A =
[[142 128 128 127 128 123 124 139 128 131 128 120]
 [123 127 129 128 129 102 130 122 131 129 126 114]
 [138 129 128 128 126 129 133 122 132 125 127 117]
 [122 128 128 129 130 128 127 120 124 130 129 145]
 [117 129 127 128 128 121 125 127 128 125 130 130]
 [125 129 127 128 127 154 129 144 126 128 128 120]
 [117 129 128 128 127 118 131 119 131 126 127 111]
 [125 129 127 129 128 132 131 111 127 128 129 137]
 [132 127 128 128 129 130 129 136 130 122 132 140]
 [134 129 128 128 128 130 125 140 126 134 125 111]
 [148 127 128 128 128 127 129 132 130 128 129 131]
 [148 127 128 128 128 129 128 132 129 128 129 136]
 [133 128 128 128 127 145 130 137 126 133 125 115]]
Indices start at 1.
(1, 1) = 142
(1, 6) = 123
(2, 9) = 131
(6, 8) = 144
(7, 1) = 117
(13, 8) = 137
(13, 6) = 145
(3, 8) = 122
(3, 6) = 129
(9, 6) = 130
(2, 1) = 123
(9, 4) = 128
(4, 3) = 128
(12, 1) = 148
(6, 11) = 128
(7, 4) = 128
(10, 9) = 126
(11, 6) = 127
(3, 2) = 129
(8, 10) = 128
(6, 7) = 129
(11, 5) = 128
(6, 10) = 128
(6, 1) = 125
(11, 9) = 130
(7, 10) = 126
(10, 7) = 125
(12, 6) = 129
(7, 11) = 127
(7, 7) = 131
(12, 8) = 132
(5, 12) = 130
(2, 10) = 129
(9, 1) = 132
(12, 10) = 128
(6, 3) = 127
(12, 4) = 128
(7, 12) = 111

data =
array([[139, 139, 114, 115, 114],
       [123, 123, 132, 130, 131],
       [144, 143, 110, 112, 110],
       [152, 151, 107, 108, 107],
       [139, 139, 113, 114, 113],
       [150, 149, 107, 109, 107],
       [147, 147, 108, 110, 108],
       [143, 143, 111, 112, 111],
       [148, 148, 108, 109, 108],
       [125, 124, 130, 128, 130],
       [121, 121, 131, 129, 130],
       [147, 146, 109, 110, 109],
       [134, 132, 126, 124, 125],
       [152, 151, 107, 109, 107],
       [151, 149, 111, 112, 111],
       [149, 148, 108, 109, 108]])
Rows and columns are counted from 1.
row 1 col 1 -> 139
row 10 col 5 -> 130
row 11 col 2 -> 121
row 15 col 5 -> 111
row 2 col 4 -> 130
row 13 col 1 -> 134
row 15 col 2 -> 149
row 16 col 2 -> 148
row 6 col 4 -> 109
row 4 col 2 -> 151
row 9 col 5 -> 108
row 12 col 3 -> 109
row 7 col 4 -> 110
row 1 col 4 -> 115
row 13 col 5 -> 125
row 14 col 2 -> 151
row 9 col 2 -> 148
row 3 col 5 -> 110
row 9 col 3 -> 108
row 11 col 1 -> 121
row 6 col 1 -> 150
row 2 col 2 -> 123
row 4 col 1 -> 152
row 13 col 4 -> 124
row 8 col 3 -> 111
row 1 col 3 -> 114
row 2 col 1 -> 123
row 10 col 3 -> 130
row 8 col 5 -> 111
row 9 col 4 -> 109
row 15 col 1 -> 151

W = ((156, 155, 157, 156, 157, 155, 157, 155, 156, 153, 154, 157, 157), (157, 133, 158, 151, 129, 133, 157, 125, 157, 155, 125, 133, 132), (144, 114, 156, 133, 121, 121, 157, 116, 151, 142, 114, 126, 121), (126, 102, 145, 113, 103, 105, 148, 101, 145, 117, 102, 106, 104), (154, 106, 157, 129, 104, 109, 156, 101, 155, 144, 101, 108, 107), (145, 153, 132, 145, 150, 150, 133, 153, 133, 145, 153, 147, 150), (154, 106, 149, 122, 102, 108, 152, 102, 154, 142, 103, 104, 104), (111, 125, 99, 111, 111, 115, 98, 120, 104, 110, 126, 107, 115), (120, 153, 120, 143, 156, 152, 116, 156, 112, 135, 154, 153, 153), (142, 105, 146, 116, 103, 106, 151, 101, 147, 126, 102, 105, 106), (106, 151, 103, 136, 153, 149, 102, 154, 103, 119, 153, 150, 150))
Indices start at 1.
(1, 1) = 156
(10, 12) = 105
(3, 6) = 121
(5, 4) = 129
(8, 3) = 99
(8, 4) = 111
(11, 10) = 119
(10, 8) = 101
(8, 2) = 125
(9, 4) = 143
(5, 13) = 107
(2, 13) = 132
(4, 3) = 145
(7, 7) = 152
(4, 6) = 105
(8, 13) = 115
(5, 9) = 155
(9, 7) = 116
(1, 12) = 157
(10, 7) = 151
(10, 3) = 146
(7, 8) = 102
(10, 11) = 102
(1, 5) = 157
(1, 7) = 157
(7, 5) = 102
(7, 12) = 104
(11, 4) = 136
(4, 11) = 102
(3, 8) = 116
(4, 10) = 117
(2, 8) = 125
(8, 8) = 120
(10, 9) = 147
(8, 5) = 111

x =
[[130 119 142 126 118 115 135 120 122 115 137 138 133 118 133 128]
 [114 140 130 122 130 124 140 113 139 115 135 128 139 128 128 129]
 [132 117 143 127 118 115 134 121 120 116 135 138 132 118 133 128]
 [144 117 146 129 119 119 128 126 120 118 125 132 130 123 137 129]
 [113 134 131 122 126 121 140 114 135 115 141 133 137 123 127 128]
 [138 134 145 125 125 124 133 118 134 112 119 123 137 133 138 131]
 [126 115 136 127 118 116 133 124 118 121 141 141 130 115 128 126]
 [130 114 140 128 118 115 133 124 118 120 138 140 129 116 131 127]
 [150 119 143 131 122 125 123 131 121 124 116 126 126 130 138 130]]
Indices start at 1.
row 1 col 1 = 130
row 7 col 6 = 116
row 8 col 11 = 138
row 8 col 15 = 131
row 4 col 15 = 137
row 6 col 10 = 112
row 9 col 5 = 122
row 3 col 3 = 143
row 4 col 12 = 132
row 2 col 11 = 135
row 1 col 9 = 122
row 9 col 15 = 138
row 5 col 16 = 128
row 9 col 3 = 143
row 1 col 14 = 118
row 3 col 5 = 118
row 3 col 1 = 132
row 8 col 4 = 128
row 1 col 2 = 119
row 4 col 1 = 144
row 6 col 2 = 134
row 1 col 6 = 115
row 1 col 15 = 133
row 8 col 16 = 127
row 3 col 2 = 117
row 9 col 6 = 125
row 8 col 14 = 116
row 6 col 9 = 134
row 5 col 12 = 133
row 5 col 5 = 126
row 7 col 4 = 127
row 5 col 13 = 137
row 7 col 7 = 133
row 9 col 16 = 130
row 2 col 12 = 128

grid =
[[144 107 124 144 120 132 129 118 132 121 131 135 143 115 134]
 [112 129 133 116 136 120 133 120 124 121 129 132 128 143 126]
 [110 158 135 110 132 122 126 137 124 135 126 122 114 145 121]
 [112 153 134 111 133 124 124 137 125 135 124 121 113 143 121]
 [144 115 125 143 119 142 123 137 133 135 128 129 142 115 134]
 [117 131 129 117 137 124 131 120 126 124 121 122 114 132 121]
 [143 111 126 144 119 130 125 123 131 125 139 135 143 119 134]
 [141 113 125 142 124 127 131 118 130 121 129 133 141 118 131]
 [110 143 135 111 136 118 133 129 124 123 132 130 123 145 123]
 [144 114 124 143 120 138 124 126 133 131 123 125 132 115 132]
 [110 149 135 110 136 118 132 135 124 126 133 129 121 145 122]
 [138 128 132 129 119 134 123 137 132 135 129 127 138 128 132]
 [144 115 124 143 120 138 124 127 132 131 123 125 131 115 132]
 [119 125 129 123 136 123 132 118 126 121 124 127 117 132 123]
 [113 134 130 114 137 121 132 119 124 121 122 124 114 139 121]]
Rows and columns are counted from 1.
(1, 1) => 144
(14, 7) => 132
(11, 7) => 132
(7, 12) => 135
(11, 4) => 110
(9, 14) => 145
(6, 1) => 117
(12, 14) => 128
(14, 2) => 125
(8, 14) => 118
(9, 4) => 111
(8, 11) => 129
(10, 14) => 115
(13, 9) => 132
(4, 6) => 124
(12, 3) => 132
(11, 2) => 149
(14, 15) => 123
(8, 6) => 127
(12, 15) => 132
(11, 3) => 135
(13, 15) => 132
(2, 3) => 133
(14, 1) => 119
(15, 4) => 114
(2, 14) => 143
(9, 8) => 129
(12, 11) => 129
(10, 7) => 124
(13, 10) => 131
(14, 8) => 118
(15, 5) => 137
(12, 7) => 123
(7, 10) => 125
(11, 10) => 126

M =
[[116 117 144 115 115 141 116 113 138]
 [117 117 143 115 116 139 120 115 137]
 [114 115 144 115 119 135 121 112 139]
 [117 117 144 116 115 140 117 114 138]
 [106 106 135 108 151 105 151 109 146]
 [134 137 115 141 146 112 147 140 115]
 [121 121 143 116 109 148 111 116 135]
 [138 142 115 141 143 118 143 142 114]
 [140 144 112 143 143 118 145 145 111]
 [116 117 144 116 116 140 118 114 138]
 [139 143 112 142 144 118 146 144 112]
 [135 138 124 131 120 139 124 137 117]
 [141 144 112 142 143 119 145 144 111]
 [106 106 131 110 149 108 150 112 146]]
Indices start at 1.
(1, 1) -> 116
(13, 5) -> 143
(13, 9) -> 111
(9, 2) -> 144
(6, 1) -> 134
(3, 5) -> 119
(3, 6) -> 135
(5, 9) -> 146
(3, 8) -> 112
(11, 3) -> 112
(14, 4) -> 110
(1, 7) -> 116
(10, 3) -> 144
(11, 5) -> 144
(2, 9) -> 137
(1, 3) -> 144
(11, 7) -> 146
(12, 9) -> 117
(8, 6) -> 118
(11, 9) -> 112
(7, 4) -> 116
(5, 8) -> 109
(13, 2) -> 144
(13, 3) -> 112
(4, 7) -> 117
(12, 6) -> 139
(10, 4) -> 116
(12, 4) -> 131
(4, 5) -> 115
(12, 8) -> 137
(6, 5) -> 146
(11, 8) -> 144
(13, 6) -> 119
(5, 7) -> 151
(5, 5) -> 151
(10, 6) -> 140
